A small network was shown many inputs. Here are its activations along a few directions, one row for each input.
Each table varies a few parts of the input and shows all the possible inputs, shuffled.
A made-up example of a description, with smaller parts first: one of 6 places along a line, together with either a single point or one of 9 places around a ring or (one of 2 separate values, together with one of 8 places around a ring).
Shared parts are said once, and a part with two or three values counts as separate values.
(in the rows, 128 means zero)

Other details of the inputs vary at random and push rows far along two fixed directions, the same in every table; ignore that.

Table:
R1: [ 94 115 160  93 102 122 146 144  85  93 160 114]
R2: [174 101  86 227 141  92  75 165 137  50 133 148]
R3: [ 83 152 136  18 129 174 173 113  95 216 145  83]
R4: [137 124 157 172 134 127 141 146 140  99 103 158]
R5: [190 153 111 138 170 111 123 103 205 133 123 117]
R6: [157 137 146 163 131 105 122 119 157 106 140 150]
R7: [147 132 147 113  94 131 134  95 152 136 103 148]
R8: [ 92 133 184  77 118 142 168 137 126 121 134 131]
R9: [119 135  97 133 129 146 123 104 125 178 125 124]
R10: [136 108  97 154 129 150 109 131 107 112 122 138]
R11: [139 163 127  91 182 132 137 120 162 209  61 115]
R12: [ 81  65 205 159  72 133 126 178  68  11 125 197]
R13: [114  57 117 214  76 149  92 169  92  29 159 183]
R14: [136 111 101 162 132 158 114 153 110 113 123 136]
R15: [133 129 163 146 120 116 142 122 135  95 135 150]
R16: [150 158  74  81 172 162 133 113 149 208 114  83]
R17: [168 151 108 137 176 112 106 108 178 166  75 134]
R18: [179 141 128 132 125 114 136  97 190 126  89 133]
R19: [156 137  85 171 151 149 127 123 134 158 122 121]
R20: [ 84 104 160 124  66 145 139 134  62 100 180 154]
R21: [ 84 126 180  78 104 133 142 123 140 120 144 142]
R22: [ 71 146 124  51 148 120 134 122  92 212  90  93]
R23: [139 175 122  96 170 114 144  83 188 221 105 109]
R24: [ 49 145 168  45 129 124 171 121  51 196 101 101]
R25: [ 69 120 211 101  85 144 173 146  83  99 134 157]
R26: [ 72 145 145  49 151 132 155 147  70 201  86  89]
R27: [ 66  63 205 162  60 132 120 179  78  22 128 204]
R28: [ 75 113 178 115  90 120 157 145  57  92 155 132]
R29: [101  97 138 156  88 154 136 134  67  91 144 154]
R30: [195 132 109 168 150 107  86 127 199  94 117 148]
R31: [ 76 119 198  98 105 135 156 128  78 124 105 157]
R32: [118 122 164 110 120 141 137 148 139  93 111 142]
R33: [ 80 111 145 144 103 110 131 142  87 107 128 134]
R34: [160 135  65 129 147 147  97 107 172 159 135 107]
R35: [193 136  78 187 164 103 115 149 177  95 155  99]
R36: [ 84 110 176  92  95 136 126 135 123  95 122 149]
R37: [189 105  75 229 158  94  84 163 146  53 124 137]
R38: [197 137 106 209 160  98  97 115 192 112 105 155]
R39: [157 153  84  87 163 150 135  94 150 195 149  85]
R40: [ 87 104 148 136  82 151 126 130  63 112 148 158]
R41: [127 145 125  94 137 106 127 122 126 144 152  96]
R42: [159 139 136 125 139 112 118 113 181 120 139 133]
R43: [132  76 169 170 100 129 115 162 129   5 143 176]
R44: [106 147 128  39 123 154 139 100 106 202 162 100]
R45: [ 40 112 182  47  78 131 156 140  64 124 165 114]
R46: [ 84 152 140  13 147 132 149 121  87 198 106  76]
R47: [125 118 125 129 130 125 123 166 112  89 132 109]
R48: [197 127  66 185 163  92  80 139 174  88 135 110]
R49: [132 136 114 130 119 143 145 106 112 144 151 122]
R50: [182 143  86 202 154  83 106 123 162 113 150 115]
R51: [211 130  90 199 128 108 103 103 237 107 100 152]
R52: [ 71 148 136  21 134 127 138 120  97 202 113  80]
R53: [172 142 133 138 123 127 149 114 187 130  85 136]
R54: [151 183  83 111 179  91 134  95 167 224 123  74]
R55: [184 144  83 207 166 100 131 139 165 112 142 105]
R56: [ 91  55 154 148  57 167 119 168  58  10 181 169]
R57: [120  87 143 218  94  98 107 171  84  25 153 165]
R58: [ 86 122 135 117  91 147 141 111  97 148 162 130]
R59: [137 136  96  91 133 152 108 109 128 163 139 110]
R60: [201 132  48 188 148 129  90 109 201 128 172 112]
R61: [171 152  81 163 154 145 135 112 162 161 146 108]
R62: [162 179  80 125 204 107 139 117 152 224  85  75]
R63: [ 57 136 142  25 116 165 138 114  54 221 108 117]
R64: [162 149 110 164 157 109 114 107 186 160  91 140]
Each input here is: one of 4 places along a line, together with either a single point or (one of 3 separate values, together with one of 5 places around a ring).
Q: Changing only the place on the line of 4 turns R12 into R27. The same change can be made to R46. Which row results?
A: R52
Q: Which other rows does R28 become when the choice among 3 separate values takes its other values? List them by row number.
A: R15, R49
Q: A walk changes only the place on the line of 4. It starts at R16 and steps to R56. List the rest of the walk in order.
A: R59, R34
Q: A walk changes only the place on the line of 4. It starts at R8 and steps to R5. List the rest of the walk in order.
A: R42, R21

Table:
R65: [155 121  90 136 127 156 110 120 144 126 142 130]
R66: [126  81 145 183  83 121 105 146 134  41 174 167]
R67: [146 141 107 153 152 134 123 118 149 164  97 132]
R68: [150 119 109 147 153 113 100 140 144 106 107 131]
R69: [124 129 108 120 137 144 143 136 103 137 138 107]
R70: [109 137 120 108 122 156 145 108 100 192 124 122]
R71: [128  97 177 201  73 125 136 145 117  36 141 190]
R72: [ 91 124 159 102 118 125 160 147 102 113 151 112]
R73: [ 76 131 156  65 116 119 136 136  90 138 140 109]
R74: [145 135  80 123 151 121 105 122 127 154 127  94]
R75: [ 92 125 130 127 109 138 140 145  62 128 136 119]
R76: [164 122  98 157 148 126  91 128 167 121 106 144]
R77: [127 126 124 104 134 152 120 125 145 136 112 137]
R78: [101 110 194 107  81 150 156 131 116  95 128 167]
R79: [134  96 163 179  98 116 136 165 124  23 138 163]
R80: [141 127  91 159 128 131 111 117 119 139 132 129]
R81: [ 99 124 185  60  92 151 150 117 125 141 122 147]
R82: [179 148  84 187 152 103 104 112 184 138 135 128]
R83: [160 149  95 136 165 102 126 121 131 133 166  85]
R84: [129 131 128 114 138 156 136 121 143 155 108 139]
R85: [ 93 139 121  54 119 152 131 104  91 204 119 107]
R86: [107 141 132 100 139 135 127 117 115 180  89 130]
R87: [161 136 126 125 142  99 112 115 166 131 115 125]
R88: [115 150 151  50 143 122 149 120 135 164 103 100]
R89: [171 142 120 161 147 104 124  98 179 141 106 143]
R90: [ 84 138 179  76 116 109 151 130  87 140 103 127]
R91: [ 97 109 157 152 114 128 133 162  89  91 113 144]
R92: [102 156 138  39 126 147 146  97 140 207 128 108]
R93: [184 172  76 177 184  92 124 120 185 164 120  89]
R94: [102 105 150 121 100 128 132 155 112  68 163 129]
R95: [126 127 162 148 117 108 145 136 125 106 113 141]
R96: [141 119  96 163 136 119 107 126 118 128 134 122]
R97: [123 122 113 125 120 160 144 125 109 137 144 126]
R98: [116 145 136  91 130 143 156 110 147 175 143 117]
R99: [107 123 142 107 146 141 143 145 118 133 107 118]
R100: [144 123  87 131 142 139 114 137 122 113 141 100]
R101: [141 136 120 132 127 130 126 103 130 141 175 122]
R102: [101 105 149 103 118 142 123 161  98  89 119 129]
R103: [164 150 102 176 140 118 125 109 173 150 138 135]
R104: [150 141  99 171 153  88 114 130 151 119 136 116]
R105: [101 100 149 155 116 119 113 158  88  75 115 145]
R106: [171 122 127 153 121 111 105 114 174 106 123 152]
Q: Changing only one part turns R70 into R75. The same change can be made to R86. Which row results?
A: R105
Q: Changing only one part turns R92 into R94. The same change can be made to R67. Which row results?
A: R91
Q: What is each input in this table made of?
A: one of 2 separate values, together with either a single point or (one of 4 separate values, together with one of 5 places around a ring)
Q: Which other rows does R77 become when the choice among 2 separate values takes its other values? List them by row number.
A: R102
Q: Which other rows does R88 become when the choice among 2 separate values takes its other values? List them by row number.
A: R81
Q: Which other rows does R84 become when the choice among 4 separate values takes its other values? List them by row number.
A: R78, R97, R98
